A small network was shown many inputs. Here are its activations along a few directions, one row for each input.
Each table varies a few parts of the input and shows all the possible inputs, shuffled.
A made-up example of a description, with smaller parts first: line(6) and (point or ring(11) or (values(3) and ring(5))).
Shared parts are said once, and a part with two or three values counts as separate values.

Other details of the inputs shift rows strongly along two fixed directions, in all tables alike. That doesn't count.

A family of inputs:
x1:  -5  -4  49  13  -8  -1 -55  10   6 -42 -19
x2: -34 -26 -40 -16  -9  26  18 -16   1 -32  34
x3: -40 -30 -35 -17 -24  28  20 -15   0 -21  31
x4:  29  36  35  34  26   2 -23   0 -22  -1 -32
x5: -35 -25 -14 -20 -17  11   1   0  21 -22  21
x6: -14  -3  34   7  -8  -2 -46   2   5 -38 -18
x7:   1 -29 -24 -13 -15   2  10 -15  -5 -12  30
x8:  17   7 -21 -13  10 -10  40  15  11  49   6
x9:  -7  23 -19 -13  12  -5  37   4   5  31  -7
x10:  31  20  15  22   8  -1   1   3 -18  28 -15
x11:  18  28  30  17  15 -15 -20  10  -3  15 -30
x12:  15  14 -21   4  12  -3  28 -14 -13  29  10
x13:  18  27  36  17  12 -17 -23   9  -3   4 -32
x14:  13  15 -24   6   8   5  38  -4  -9  47   8
x15:  -5  24   0  -3  13  -2  16  10   3  24 -15
x16: -24 -27 -22 -10 -16  14   0 -25  -3 -33  28
x17:   6  25 -27  -1  18   5  44 -14 -18  34   2
x18: -27 -19  23  -2 -17   6 -41   1  12 -46  -3
x19:  44  20  26  24  19  -6 -15   7 -20   6 -21
x20:   1 -19  18  -3 -12  -7 -28   9   8 -21  -3
x21:  22  19  19   9  11 -18  -5  10  -1  17 -23
x22:   7  12  41  17   4  -9 -39  10   1 -13 -26
x23:  13   7  43  14   2  -8 -36  15   2 -13 -24
x24: -33 -11 -16 -21  -9  11  14   3  16 -11  13
x25:  16   5 -20 -13   6 -17  32   8   7  38   2
x26:  16   1  22   4   2 -15 -21  11   2   1 -17
x27: -34 -25 -18 -21 -18   4   1  -7  18 -26  19
x28:   7  18 -24   5   9  10  40  -5 -10  46   4
x29:  -2 -31 -21 -10 -21  10  11  -6  -1  -3  27
x30:  -4 -25 -27  -6  -6  10   9  -9   1 -16  30
x31:   9   7 -20  -8   8 -13  26   8   8  38   2
x32: -13  13   4  -5   5  -2   1   5   3   2 -13
x33:  15  13 -25   7  18   4  28  -5  -8  26  10
x34:  -6 -30  -1  -2 -19   4 -21 -18  -7 -41  20
x35: -15 -28  22  -2 -19  -2 -43   4  12 -44   1
Each input here is: line(5) and (values(3) or line(4)).
Question: The inputs of x28 and x14 match in every part but the line(5) part. If x5 is changed in the same way as x28 into x14, which row does it become?
Answer: x1
Question: List by row number the other rows that have the line(5) part in common with x26.
Answer: x7, x8, x19, x20, x25, x29
Question: List by row number the other rows that have the line(5) part in common with x9.
Answer: x2, x3, x15, x17, x24, x32
Question: Which other rows does x28 become when the values(3) part takes its other values? List them by row number.
Answer: x4, x16
